These are the activations of a small neural network, seen along a few directions. Each row is one input.
Each table varies a few parts of the input and shows all the possible inputs, shuffled.
Descriptions start from the smaller parts, as in this example, which fits no table here: one of 4 places along a line, together with either a single point or one of 9 places along a line or (one of 2 separate values, together with one of 8 places around a ring).
Shared parts are said once, and a part with two or three values counts as separate values.

Other details of the inputs shift rows strongly along two fixed directions, in all tables alike. That doesn't count.

Rows:
x1: [ -8  12 -18   4   2  35  -6 -23 -13  13  -7   1  13   4 -47]
x2: [ -3  14   0   1  13   8  14 -25  -2   4  -6  -1  -3  -3 -48]
x3: [ -8  -1  22   5 -16 -30 -16  18  36  20  17   1  -6  -5  27]
x4: [ -4  -1  30  10  -4 -31   0  30  24 -12  13  -7  -6  -8  36]
x5: [ -7  -7  -6   6  -6  -6 -12  19  11   6   4   3   5  -5  37]
x6: [  6  -8 -19   2  -4   6 -12  14  -9   3  -3   5  11   7  45]
x7: [-7 -9 11 -8  9 -6  6 12 -8 -9  3 -6  5 -6  5]
x8: [  6   2 -10  -6  12  32  18 -23 -18  -7  -6  -6  11   1 -42]
x9: [-14   3 -24   8   5  32  -5 -18 -17   2  -7   7  12  -3 -47]
x10: [ 22  -3   3 -10 -20  16   0   9  -5   8 -13   0  -2  23  28]
x11: [ 16  -2  15   7 -10  -4   3  14  15   1  12 -13   0  12  34]
x12: [  5  -5 -26  -4  13  12   4  -6 -24  -9 -14   6   8   2   5]
x13: [ -7   1   5  -6   4   4   8  -5 -15 -11 -22  11 -10 -17 -44]
x14: [  4  -3 -11  10 -15  17 -17   5   5  15   1  -5  14  14  22]
x15: [ 16  -6 -13  -4 -12   2  -7  -5  -3  11   1   4   5  18  42]
x16: [-13   0  28   0  10 -21   5   7  16 -14   9  -4  -9 -21 -23]
x17: [ -1  -2 -18  -4  19  31  16 -11 -25 -20 -11  -4  13  -7 -28]
x18: [ 23  -4   1  -5  -7  23   3   5   0   1   7 -15   8  25  35]
x19: [  8 -12 -25   5  -4  21 -15   8  -6   7   0  -1   9   5  37]
x20: [-22   5  18  -2   6 -40  -5  -5  12  -1   4  15 -16 -25 -21]
x21: [ 12   3 -17  -3  -5  20  -8  -8 -10  19  -1   4   8  16  10]
x22: [  9  -6  22 -11  -6  -3   0  12   5   8  14 -13   1  18  29]
x23: [  2   3 -16   3  13  31  18 -19 -21 -12  -5  -3   5  -2 -41]
x24: [ 13   3 -10  -7   3   8   2 -13  -9  10  -3   2   1  16   1]
x25: [ -7  -2  -1   2   1 -12 -13   4   1   5   2   8  -2 -10   3]
x26: [-21   1  17   5  -5 -27 -10   9  27  12  14   8 -10 -17  -7]
x27: [ 15 -11 -19  -4   0   7  -3   0 -11  -1  -2   3   4  19  31]
x28: [-10  -2  33  -2   1 -26   5  13  25  -9  16  -4  -9 -10  -5]
x29: [-12   8  25  -4   7 -39   2  -7  18   6   5   9 -13 -13 -30]
x30: [ 16   2 -29   6   0  21   3  -3 -17 -16  -8  -9   3   8  10]
x31: [-16   3  31  -8  -7 -28   6   6  12  -5  -8  13 -19 -18 -38]
x32: [ -4  -5 -25  11  -1  29 -16  -2 -13   2  -7  -2  13   1  -1]
x33: [-16  16  14   6   3 -33   6   8  15 -18   3   0 -13 -21 -22]
x34: [ 10 -10 -17   1 -10   8 -14   8  -4   9   4   5   7  15  41]
x35: [  9 -10  -5  -5 -12   9   2  20 -13 -10 -19   3   1   5  31]
x36: [ 14  -6 -16   6   6  29   7  -1 -18 -13  -4 -10   8   5  10]
x37: [  9   1 -19   0  -4  29  -8  -9  -4  19   0   2  11  14   6]
x38: [  0  24  -6   0   5   8  12 -24  -6  -4  -5  -4  -5   0 -55]
x39: [ 10  -7 -19   7   3  11   3   7  -8  -9  -8  -9   7   8  40]
x40: [  6  -8 -19  -3  -4   0  -7   5 -11  -3  -4   7   6   8  49]
x41: [ -7   7  27   6  -1 -34   3   2  29   5   7  -4 -12  -8  -4]
x42: [-17   5  24   7   5 -34   5   0  24  -3   7   0 -16 -16 -19]
x43: [  0  19  -7   3   6   4  16 -23  -4  -7  -5  -1  -4  -7 -56]
x44: [ 12   1   2   6 -17 -16  -3  18  17  -8  11  -9  -7  12  42]
x45: [-18  -5  31  -8  13 -25   5   7   5  -7  10  -4  -9 -21 -27]
x46: [-25   4  14  12  -6 -21 -16  18  20   2   5   2  -1 -16   1]
x47: [ -5  -2  -2  -4  -2 -15  -4  -6   2   2   4  13  -6  -1   6]
x48: [ -4   7 -21  -3   9  20   3 -28 -20  11 -10  12   9  -6 -48]
x49: [ 10  -6 -25   6  10  22   5  -9 -17  -8 -11  -7   4   3   8]
x50: [ -5 -12  34  -8  -5 -31  -2  25  19   0  20  -9  -8   2  31]
x51: [ 18  -4 -10  -9 -12  25   6  -5 -19   1 -22   2   4  13  -4]
x52: [  2  10 -21  -9   6  22   5 -34 -22  10  -8  11   3   6 -32]
x53: [-14   1  16  -2  12 -36  -2   0   9  -4   2   9 -14 -19 -19]
x54: [ 10 -13  19  -9  -8  -7   0  15   6   5  12 -14   4  15  37]
x55: [ -7  16  33   4   3 -17  11  -3  20   3  13  -5 -12  -9 -33]
Description of these inputs: one of 5 places along a line, together with either a single point or one of 10 places along a line.
Question: The inputs of x46 and x9 match in every part but the place on the line of 5. If x6 is changed in the same way as x46 into x9, which row does it become?
Answer: x34
Question: The inputs of x35 and x13 match in every part but the place on the line of 5. If x17 is changed in the same way as x35 into x13, which row does it become?
Answer: x16
Question: Start at x1 and move only the place on the line of 10, one step at a time. The first step leads to x37. Which rows follow, in order?
Answer: x21, x52, x24, x2, x38, x55, x18, x22
Question: Which other rows does x20 become when the place on the line of 10 takes its other values? List them by row number.
Answer: x16, x19, x25, x30, x32, x36, x45, x49, x53
Question: Which other rows agree with x41 in the place on the line of 5? List them by row number.
Answer: x3, x8, x11, x14, x15, x29, x43, x48, x51, x54

Rows:
x56: [  1   2 -22   7   5  10  -2  -9  -8  -1  -5   2   5   0   0]
x57: [ 16  -2  -6   6 -14  10  -9   9   7   9   7  -9   6  20  44]
x58: [ 10  -2  -1  -2   7  16  13  -6  -8  -8   1 -12   3   6  -7]
x59: [ 7 -9 -1 -2 -8 -8 -4 16  2 -4 -2  2 -2  5 42]
x60: [-6 -4 -3  1 -2 10 -7  2 -3  6 -3  3  6 -3 -5]
x61: [-16  12  21   2   0 -16  -1  -4  18   9   7   3  -7 -12 -36]
x62: [ -6   4   6  -9   6 -13   0 -12   1  10   4   9  -4  -3 -19]
x63: [  8   0 -10  -5  -2  11   2  -9 -12   2 -10   5   0   7  -4]
x64: [-13   0   0  -5   9 -12  -4  -8  -3   5   2  11  -1 -10 -15]
x65: [ -3  -1   6  10  -9 -11 -13  16  18   4  11  -4   1   1  32]
x66: [ -1   0   2  -2  -4  11  -2  -5  -2  11  -3   2   3   3 -15]
x67: [ -1  -4 -15  -2   2   9  -2  -4 -14  -3 -11   6   1  -2  -3]
x68: [ -1  -5  16   0  -3 -21  -2  19  10  -6   4  -2  -6  -5  25]
x69: [  3   8  -8   4   2   1   2 -12   1   4  -2   1  -1   2 -11]
x70: [  2   0  30  -3  -7 -29   1  16  20  -1   8  -4 -12  -1  19]
x71: [ -9   1   8   0   8  -5   8   3  -2 -13   0  -3  -2 -11 -18]
x72: [-11   8  27  -6   0 -32   6   0  14  -1   0   9 -16 -14 -23]
x73: [ 10   0  -4  -4   2  15  11  -4 -12  -8  -3  -9   4   8  -4]
x74: [ 7  3 -7  1 -5  6  0 -4 -1  2  0  0  0  7  0]
x75: [  0   0 -17   4   1  11  -2  -4  -9  -4  -4   2   4  -1  -5]
x76: [  4  -6  -8   1  11  18   9  -1 -12 -14   0 -10   7   0  -1]
x77: [ -1  -2 -15   4  -1  19  -6   0  -5   4  -1  -1  10   2   3]
Question: What do these inputs look like to the network?
Answer: one of 2 separate values, together with either a single point or one of 10 places along a line
Question: The inputs of x72 and x59 match in every part but the choice among 2 separate values. If x61 is changed in the same way as x72 into x59, which row does it become?
Answer: x77

Rows:
x78: [  2   0 -20  -5   7  17   8 -13 -23  -9 -15   7   2  -3 -23]
x79: [ -5   8 -30   8   4  22  -7 -21 -10  10  -5   8   9  -1 -25]
x80: [ 13 -10  -5  -4  -5  20  -2   4  -6   6   4  -8  10  18  26]
x81: [-13   9  15  -4   8  -2   8 -10   1   1   0   1  -3 -12 -49]
x82: [  5   6 -22   2   9  18  10 -17 -17 -11  -9   0   2   0 -24]
x83: [ 10  -9 -13   4   1  18  -3   5  -6  -1   6 -11  11  12  30]
x84: [ -5   2  25  10  -9 -29  -5  22  28  -5  15  -8  -9  -6  23]
x85: [ 4 -2 -2  5 -1  4 -2  9  3 -3  6 -9  5  6 23]
x86: [ -5   5  19   3   0 -32  -1   9  21  -2  11  -1 -10  -6  12]
x87: [ -1   7   9  -4   0  -8   7  -8   2  -2  -3   3  -8  -3 -25]
x88: [20 -4 -9 -3 -8 13  2  1 -6  2 -5 -5  2 19 29]
x89: [-11  -9  27  -1  -5 -30 -10  23  21   3  13   0  -6  -8  25]
x90: [-11  -3  25   2  -5 -25  -5  19  18  -2   4   0  -8 -13   8]
x91: [ -4   3  27   1  -9 -19  -1  13  20   1   8  -4  -9  -3   0]
x92: [ 10  -1 -17   3 -15  17 -16  -2   1  21   0   4   9  18  27]
x93: [ 12  -5 -12   8  -3  18   0   7  -3  -5   0 -12   8  10  29]
x94: [-13   8  16  -8  11 -16   8 -16   3   3   2   7  -9 -13 -48]
x95: [-16   1  16  -6   9 -26   1  -3   5   0   2  10  -9 -17 -24]
x96: [-17   7  11  -3  10 -18   8  -9   0  -5  -8  11 -11 -21 -44]
x97: [ -3   1  10   1   3 -21  -1   3  12   0  11  -1  -6  -3  11]
x98: [  5   5 -20   2  11  18  11 -18 -17  -8 -10   0   3  -1 -23]
x99: [19 -4 -9 -6 -7 12  1  0 -9  4 -3 -4  5 20 29]
x100: [  4  -6 -25   4 -11  15 -20   2  -6  16  -5   8  10  12  32]
x101: [  1  -1 -19  -7  11  17   7 -15 -25  -5 -14   8   5  -2 -22]
x102: [  6 -10  -7  -2  -4  12  -4  12  -8  -1  -2  -3   8   7  28]
x103: [-11  -2  20   2  -6 -22  -4  18  15  -5   4   1  -7 -11   4]
x104: [  4   2  -9  -2   5  27  10 -13 -15  -1  -9  -3   6   2 -29]
Question: The inputs of x100 and x92 match in every part but one. If x101 is changed in the same way as x100 into x92, which row does it become?
Answer: x99
Question: What do these inputs look like to the network?
Answer: one of 3 separate values, together with either a single point or (one of 2 separate values, together with one of 4 places along a line)
Question: Which other rows does x88 become when the choice among 2 separate values takes its other values? List them by row number.
Answer: x104
Question: Start at x82 and move only the place on the line of 4, one step at a time. The first step leads to x98. Which rows follow, in order?
Answer: x86, x97
